These are the activations of a small neural network, seen along a few directions. Each row is one input.
Each table varies a few parts of the input and shows all the possible inputs, shuffled.
Descriptions start from the smaller parts, as in this example, which fits no table here: ring(5) and (point or ring(9) or (values(3) and line(4))).
Shared parts are said once, and a part with two or three values counts as separate values.
In the rows, zero is written as 128.

Other details of the inputs vary at random and push rows far along three fixed directions, the same in every table; ignore that.

A family of inputs:
x1: [122 150 125  68 164 132 137 171 142 128 141]
x2: [141  38 177  94 150 113 173 148 120 110 109]
x3: [152 153 127  80 146 166 135 178 137 131 111]
x4: [150 131 114 167 113 139 132  83 138 123 139]
x5: [126 132 130 139  97 122 100  86 135 135 130]
x6: [149  27 152  84 120 142 163 152 116 111 139]
x7: [127 155 116  70 151 130 144 181 120 126 134]
x8: [163 167 149 109 140 140  84 138 124 103 142]
x9: [ 87 129 115 126 119 128 160 139 130 160 116]
x10: [ 92 133 120 133 118 130 165 141 126 159 113]
x11: [155  44 182 129 146  98 122 111  93  76 126]
x12: [140  39 171  96 149 115 176 150 111 105 101]
x13: [125 155 126  87 163 142 146 183 121 121 126]
x14: [141 157 122 113 156 119  95 145 102  86 142]
x15: [ 89 129 122 123 118 124 158 136 136 165 126]
x16: [121 134 130 165 123 100 118  98 140 124 126]
x17: [129  40 178  84 142 115 162 150 103 120 128]
x18: [159  48 172 131 132  97 130 121  72  74 119]
x19: [117 129 134 126 106 149 153 130 152 167 100]
x20: [143 173 113 115 118 134  83 119 136 121 136]
x21: [126 119 111 165  98 136 109 106 133 124 151]
x22: [146 158 140  76 144 162 131 177 139 137 123]
x23: [ 92 132 128 130 120 128 161 138 136 164 122]
x24: [115 119 105 116 113 158 168 111 147 163 141]
x25: [114 121 112 125 116 163 168 116 144 165 140]
x26: [118 116 117 143 106 156 164 142 157 157 129]
x27: [116 134 134 166 124 106 115  98 133 127 130]
x28: [142 175 120 124 121 139  83 123 132 123 135]
x29: [124 138 117 169 112 101 125 107 120 119 116]
x30: [118 124 123 128 110 154 153 131 146 166  97]
x31: [122 153 135  76 164 135 135 177 138 132 144]
x32: [129 130 122 158 104 137 101  96 122 133 116]
x33: [166  36 158 103 115 122 104 104  84  82 117]
x34: [141 121 118 175 113 130 109 106 124 148 149]
x35: [105 132 124 133 119 119 169 138 148 159 112]
x36: [174 148 119 122 149 136  87 151 115 116 170]
x37: [109 130 120 147 114  99 109  94 127 130 142]
x38: [170 168 149 113 141 137  89 139 129 101 136]
x39: [146  34 164  77 124 147 151 146 101 120 104]
x40: [103 129 125 155 125 108 107  95 128 127 137]
x41: [148 123 118 178 114 127 113 106 129 146 143]
x42: [134 178 114 145 140 118 106 136 119 109 132]
x43: [ 91 130 132 130 124 127 158 135 143 167 125]
x44: [101 130 114 136 125 124 171 139 143 150  99]
x45: [146 161 129 120 153 120  98 151 101  89 142]
x46: [132 155 127  90 164 138 151 184 126 120 119]
x47: [133  62 159 152 131 101 128  98  98  93 114]
x48: [108 133 134 162 123 109 111  98 128 129 136]
x49: [115 169 113 110 156 135 153 164 158 140 114]
x50: [ 85 125 110 116 126 125 157 127 143 157 117]
x51: [105 127 138 116 105 146 146 125 150 172 116]
x52: [104 132 124 164 129 116 112  98 123 120 125]
x53: [155 160 141 121 157 113  98 146 119  95 148]
x54: [106 129 121 146 118 101 108  91 131 128 141]
x55: [162 156 123 105 140 143  79 141 113 102 136]
x56: [154 123 114 178 113 121 116 106 136 142 139]
x57: [ 83 123 110 116 129 127 156 126 146 156 117]
x58: [178 163 136 112 138 134  91 141 133  96 125]
x59: [124 123 119 127 108 148 156 131 153 163  92]
x60: [156  57 153 148 117 138 135  82  99 102 144]
x61: [104 170 122 105 155 140 143 162 151 150 133]
x62: [129 122 116 172 101 139 113 107 133 123 148]
x63: [125 124 119 136 119 163 176 117 149 162 130]
x64: [140 131 116 159 102 132 108  96 134 125 104]
x65: [109 132 116 147 110 100 112  96 120 128 139]
x66: [105 131 106 149 116 105 114  96 115 119 127]
x67: [138 154 127 112 164 121  90 141 113  87 145]
x68: [142 123 112 175 100 131 120 107 146 118 138]
x69: [124 135 129 166 119  99 119 101 136 126 128]
x70: [163 158 127 110 140 149  82 142 112  97 131]
x71: [103 130 118 157 124 111 110  97 120 122 129]
x72: [128 126 109 142  99 129  98  90 125 133 120]
x73: [129 154 132  89 172 141 146 179 138 122 122]
x74: [ 89 127 108 117 116 123 160 134 133 158 117]
x75: [121 131 140 125 107 141 158 127 163 165 102]
x76: [ 86 129 123 131 131 134 160 134 139 157 113]
x77: [175 146 111 112 146 131  87 146 118 115 170]
x78: [123 136 117 169 115 103 124 106 123 118 115]
x79: [145 160 124 113 149 115  96 150  97  91 146]
x80: [135 178 122 142 139 114 104 133 125 114 141]
Description of these inputs: line(5) and (values(3) or line(4) or ring(9)).
- Changing only the line(5) part turns x19 into x20. The same change can be made to x3. Which row results? => x33
- Changing only the line(5) part turns x66 into x46. The same change can be made to x37. Which row results? => x53
- Which other rows does x21 become when the values(3) part takes its other values? List them by row number. => x25, x36
- Start at x40 and move only the ring(9) part, one step at a time. The first step leads to x67. Which rows follow, in order? => x71, x14, x9, x79, x15, x17, x31
- Which other rows does x28 become when the line(4) part takes its other values? List them by row number. => x39, x51, x55

A family of inputs:
x81: [104 142 117 102 155 125 155 170 134 129 125]
x82: [146  84 147 111 139 141 137 138 102 104 136]
x83: [118 215 100 165 147 112  87 116 139 127 143]
x84: [147  82 154 104 137 137 129 134 112 113 145]
x85: [153  82 148  94 133 131 130 127 115 110 135]
x86: [156  84 153 125 126 123 111 118  92  91 117]
x87: [157  83 154 117 140 134 139 139 120 108 140]
x88: [ 95 153 112 158  98 136 125 109 149 174 122]
x89: [165 149 121 150 130 121  86 100 126  92 147]
x90: [118 103 146 109 121 149 174 146 145 165  99]
x91: [138 147 134  97 137 149 147 158 145 144 111]
x92: [147 128 114 148 125 124 103 113 113 100 145]
x93: [166 132 140 127 137 124 104 141 121 101 133]
x94: [ 91 101 141 101 131 120 179 147 127 169 117]
x95: [174 149 130 123 145 129  93 119 123  86 146]
x96: [154 126 125 126 141 134 109 137 110  95 150]
x97: [101 150 118 154 119  97 114 105 129 128 139]
x98: [118 145 125 157 107 129 101 105 128 141 131]
x99: [127 140 127  88 138 154 144 152 142 147 137]
x100: [102 102 138 160 105  90 127  87 108 128 131]
x101: [174 196 116 125 150 129  78 154 134  97 147]
x102: [105 154 109 162 106 143 142  96 158 165 124]
x103: [166 128 133 126 142 129 111 133 124  98 148]
x104: [128  92 139 112 126 139 155 157 120 137 114]
x105: [ 98 149 127  85 149 135 146 156 139 121 102]
x106: [150  80 131 148 114 115 111  88 102  92 131]
x107: [ 98 147 136  79 147 133 138 153 146 130 111]
x108: [ 92  95 139 114 137 122 191 152 149 157 109]
x109: [ 97 103 114 165  94 135 149  83 132 155 115]
x110: [121  96 141 157  96 118 111  83 118 135 117]
x111: [141 145 144 104 161 115 133 156 116 113 134]
x112: [ 97  97 138 116 144 124 182 151 145 159 108]
x113: [120 134 126 144 137  96  97 114 119 102 145]
x114: [104 163  97 165 106 134 114 104 151 159 148]
x115: [153  80 135 110 136 131 139 141 109 103 136]
x116: [ 94 150  97 164 106 144 140 105 144 162 129]
x117: [132 203  85 153 123 129  81 114 149 131 162]
x118: [151  83 152 159 121 122 113  90 110  99 140]
x119: [123  94 122 161 102 125 126  76 113 122 121]
x120: [117  91 137 163 102 125 117  81 118 132 140]
x121: [140 163 135 112 143 150 129 162 140 136 127]
x122: [166 196 113 109 144 129  67 146 128 100 148]
x123: [130 135 119  94 137 147 145 161 144 147 143]
x124: [108 170  85 160 105 137 123  95 146 148 127]
x125: [101 105 123 155  84 123 136  86 140 166 105]
x126: [135  97 155 113 130 143 156 149 131 141 113]
x127: [154 209 124 121 162 109  90 149 118  87 155]
x128: [128 139 130  98 133 145 137 170 140 151 131]
x129: [ 76 156  98 164 122 116 139 110 136 164 117]
x130: [150  81 145 148 108 105  98 101 107 106 132]
x131: [100 145 105 164 132 105 114 109 125 124 126]
x132: [109 101 141 104 135 115 171 151 109 129 118]
x133: [110 100 117 174  95 125 153  88 150 159 123]
x134: [ 88 143 117  98 149 130 163 167 153 168 124]
x135: [132  91 133 108 124 135 156 156 123 136 111]
x136: [147 135 134 133 119 122  86 106 115 111 130]
x137: [158 130 128 124 135 125 103 144 108  97 131]
x138: [109 218  90 167 122 151 114 115 165 160 145]
x139: [126 143 125 102 137 152 145 169 131 142 119]
x140: [158  87 160 118 135 129 132 147 117 111 124]
x141: [108 142 129  94 157 126 143 163 132 149 132]
x142: [152  84 155 131 128 125 111 124  90  93 124]
x143: [ 95 217  90 101 153 134 150 183 154 149 132]
x144: [113 167 135  94 155 132 131 150 150 115 109]
x145: [128 143 125 144 139 100 105 116  96 101 135]
x146: [122 103 140 105 119 144 176 144 149 163  96]
x147: [158 128 136 117 132 122  95 141 115 106 141]
x148: [ 99 108 117 163  88 129 143  88 130 158  96]
x149: [101 107 114 163  87 125 144  89 132 157  96]
x150: [153 129 128  89 142 138 121 147 130 116 145]
x151: [117 149 133 103 151 122 160 165 142 133 127]
x152: [157  80 152 114 128 124 110 105 103  96 139]
x153: [160 131 127 117 133 126 102 137 110  95 125]
x154: [141  96 146 105 125 136 157 146 136 139 106]
x155: [132  96 135 164 104 124 128  73 127 126 122]
- What do these inputs look like to the network? => values(3) and (point or ring(6) or (values(2) and ring(9)))
- Changing only the values(3) part turns x85 into x95. The same change can be made to x88. Which row results? => x126
- Changing only the values(3) part turns x131 into x134. The same change can be made to x145. Which row results? => x94
- Which other rows does x92 become when the values(3) part takes its other values? List them by row number. => x103, x123
- Which other rows does x137 become when the ring(9) part takes its other values? List them by row number. => x86, x104, x135, x139, x142, x148, x149, x153
- Which other rows does x120 become when the values(2) part takes its other values? List them by row number. => x98
- Which other rows does x96 become when the ring(9) part takes its other values? List them by row number. => x82, x92, x106, x109, x115, x116, x119, x124
